Each row below holds a small network's activations on one input, seen along a few directions.
Each table varies a few parts of the input and shows all the possible inputs, shuffled.
Descriptions start from the smaller parts, as in this example, which fits no table here: ring(8) and (point or (values(2) and line(4)) or line(9)).
Shared parts are said once, and a part with two or three values counts as separate values.
In the rows, 128 means zero.

Other details of the inputs shift rows strongly along two fixed directions, in all tables alike. That doesn't count.

Table:
row 1: [122 166 149 150 128 121 159 158 121 110 107 128 133 136 153  97]
row 2: [132 131 140 154 117 144 147 101 101 112 128 108 113 119 114 127]
row 3: [106  89 129 141 125 187 184 154 111 132  98 114 151 148 122 118]
row 4: [127 140 133 184 159 120 116 140 223  84 108 144 186  85 112 144]
row 5: [129 102 124 119 117 168 152 146 126 128 116 116 136 136 133 121]
row 6: [122 143 119  83  84  87  98 116  70 160 173 101  77 154 177 110]
row 7: [146 137 109 103 157  29  26  99 179 155 140 188 116  96 120 150]
row 8: [146 108 148 211 167 200 161 110 131  94  78 115 176  85  70 133]
row 9: [105 120 135 108 103 142 134 132 126 129 138 125 114 147 126 138]
row 10: [131 135  99  59 135  45  39 137 195 165 166 192 119 131 138 158]
row 11: [140 122  84  69 143  49  27 125 200 154 175 154 126 114 152 152]
row 12: [121 125 122 110 141  32  12  80 184 138 156 173 114  94 120 159]
row 13: [108 148 152 179 157  91  92 123 244  70 132 166 174  84 100 180]
row 14: [158 137 147 170 134 192 206 124  64 114  98 103 127 129 106 104]
row 15: [109 137 124  84  85 136 153 133  55 145 145  85  68 169 169  99]
row 16: [156 143 128 131 133 146 162 127 100 125 124 118 133 130 120 131]
row 17: [ 92  99 159 173 143 201 188 133 150 103 110 131 172 139  68 162]
row 18: [162 110 151 215 175 208 171 110 155  82 103 114 193  80  63 147]
row 19: [107 112 129 110 128 149 171 153 107 142 111 145 134 158 121 124]
row 20: [139 132 102  79  74 121 142 131  29 172 139  72  71 163 210  65]
row 21: [129 151 105  55  85 121 149 155  17 175 144  95  57 191 197  67]
Each input here is: values(3) and (point or line(6)).
- Changing only the values(3) part turns row 19 into row 17. The same change can be made to row 7. Which row results? => row 12
- Which other rows does row 2 become when the values(3) part takes its other values? List them by row number. => row 14, row 18
- List by row number the other rows that have the values(3) part in common with row 11. => row 3, row 4, row 5, row 8, row 18, row 20

Table:
row 22: [154 120 130 138 172 171 125 134 157 114 101 151 157 110  72 147]
row 23: [131 100 132 143 152 177 119 120 135 125 107 132 139 115  78 138]
row 24: [120 119 103  94 106 103 102 149 126 162 139 125 129 146 176 109]
row 25: [118 131 131 138 155 151 162 146 151 110 115 144 154 135 101 151]
row 26: [122 132 128  73  98  98 122 146 125 156 145 154 102 155 157 129]
row 27: [114 121 110  80  91 123 133 147  99 146 154 111  99 160 175 111]
row 28: [137 152 156 183 153 163 160 131 152  75  93 129 154 105  94 128]
row 29: [100 109 149 155 102 195 198 153  56 140  91  94 135 160 135  89]
row 30: [116 129 140 142 128 185 214 163  68 127  96 104 131 168 136  90]
row 31: [163 122 102 133 166  57  47  90 226 126 152 169 168  62 110 174]
row 32: [160 139 137 150 158 144 153 111 124 112 120 140 147 112  95 150]
row 33: [150 134 142 165 149 176 163 115 140  89 129 103 166 107  81 161]
row 34: [120 127 128 131  95  98 114 117  74 153 118 108  78 136 173  77]
row 35: [103 142 133 117  95  92  96 122  92 138 128 109  74 139 174  85]
row 36: [139 158 125  95 111 100 126 127  81 142 146 122  93 153 146 116]
row 37: [ 89 119 115  91 111  97 107 133 112 156 143 129  97 155 156 124]
row 38: [156 140 103 103 146  33  56 106 168 153 147 177 122  95 140 139]
row 39: [ 96 112 109  90 130  57  63 128 164 163 155 157 117 138 151 133]
row 40: [103 149 134 117  93 111 115 124  72 143 144 101  74 152 162  97]
row 41: [153 123 141 186 138 167 163 125 133  96 100 101 153  95 117 117]
row 42: [129 127 119 102 106  94 109 100  69 162 146 117  80 142 156 112]
row 43: [131 111 140 133 121 169 158 136 165 109 130 131 161 122 106 162]
row 44: [155 106 118 140 162 181 118 126 166 113 115 127 162 103  81 149]
row 45: [ 99 114 128  79  74 105 113 131 105 162 147 137  89 162 160 120]
row 46: [129 125 118 123 100  98 120 102  61 165 126 113  86 135 164  86]
row 47: [143 144 147 164 103 176 207 144  33 121  81  88 102 147 153  61]
row 48: [114 123  92  77 137  60  59 131 197 146 167 154 129 123 150 162]
row 49: [120 132 109  70 131  55  68 137 188 143 165 184 123 131 140 159]
row 50: [136 159 148 163 156 140 135 129 163  90 124 141 151 109  91 154]
row 51: [120 132 116  97 113 103 122 158 108 163 125 142 121 159 167 100]
row 52: [162 123 129 155 158 151 142 102 152 107 133 121 160  93  93 161]
row 53: [117 117 128 145 119 198 207 153  78 124 108  81 137 161 145  92]
row 54: [105 104 143 144 133 157 146 128 155 105 128 142 151 127  92 158]
row 55: [129 126 149 165 149 147 132 101 146  99 132 129 153 109  70 169]
row 56: [140 138 129 154 162  98  70 112 232  85 133 145 167  72 104 164]
row 57: [137 147 145 174 136 179 164 130 135  89 126  95 148 112 105 135]
- Describe the family of inputs behind these rows. => values(3) and (point or line(5) or ring(6))
- Changing only the values(3) part turns row 31 into row 38. The same change can be made to row 52. Which row results? => row 32
- List by row number the other rows that have the values(3) part in common with row 39. => row 23, row 29, row 34, row 35, row 37, row 40, row 42, row 45, row 46, row 54, row 55
- Which other rows does row 51 become when the values(3) part takes its other values? List them by row number. => row 24, row 29

Table:
row 58: [148 114 137 170 166 155 123 110 174 105 110 148 167  90  71 159]
row 59: [114 139 121  94  99 101 101 138 118 141 146 119  96 148 166 110]
row 60: [116 136 136 123 125  99 106 126 157 122 141 148 129 127 124 146]
row 61: [138 139 130 114  97 141 161 126  42 150 126 101  84 155 154  88]
row 62: [115 113 121 112 134 108  93 124 159 137 136 150 126 124 120 145]
row 63: [118 137 115 112 107  80 103 127 115 148 143 119 101 136 177 101]
row 64: [144 120 121 127 126 122 120 112 124 136 134 127 129 115 131 128]
row 65: [111 124 127 121 130  94  80 127 172 130 135 152 132 120 126 141]
row 66: [112 137 130 127 101 131 147 140  63 143 113  97  89 154 167  70]
row 67: [116 119 136 132 118 183 189 161  79 133  97 111 128 157 139  94]
row 68: [149 123 148 191 156 170 170 118 147  89 101 118 175  95  89 143]
row 69: [123 117 109  92 115 104  96 124  97 165 139 127  96 146 148 113]
row 70: [130 141 136 155 135 149 146 135 131 103 119 111 134 123 122 119]
row 71: [131 129 107  80 114 104  95 125 105 157 153 119  96 145 152 120]
row 72: [150 132 115 116 138 108  90 116 154 130 143 139 126 108 120 143]
row 73: [146 144 120 124 141  97  92 120 157 122 134 135 128 104 131 136]
row 74: [123 124 122 109 130 125 110 127 151 124 142 134 126 127 123 145]
row 75: [126 106 138 160 154 155 140 118 184 100 125 142 176 103  81 175]
row 76: [113 131 120  84 105  93 109 127 108 153 151 136  91 152 154 125]
row 77: [117 118 161 191 122 218 217 138  99  91  94  92 160 132 103 122]
row 78: [143 146 125 127 140  81  94 114 154 124 137 151 129 108 124 142]
row 79: [116 138 126  95  96 138 174 158  63 153 123 115  98 174 169  91]
row 80: [129 142 136 160 159 105 107 118 190  99 132 159 157  98  98 163]
row 81: [129 130 111  96 142 101  93 145 183 131 143 159 144 126 135 149]
row 82: [129 113 128 134 118 165 166 125  79 138 125  99 127 142 128 118]
row 83: [126 115 137 150 134 177 188 151 129 117 107 119 163 135 116 130]
row 84: [134 123 149 160 140 198 195 123  88 110 109 108 145 135  89 136]
row 85: [138 133 121 127 145  84  79 114 162 133 127 149 130 103 127 132]
- Changing only one part turns row 84 into row 71. The same change can be made to row 80. Which row results? => row 70
- Describe the family of inputs behind these rows. => values(4) and (point or ring(6))
- Which other rows does row 69 become when the ring(6) part takes its other values? List them by row number. => row 58, row 62, row 65, row 66, row 85
- Which other rows does row 73 become when the values(4) part takes its other values? List them by row number. => row 68, row 78, row 85
- Which other rows does row 77 become when the ring(6) part takes its other values? List them by row number. => row 63, row 64, row 68, row 75, row 82
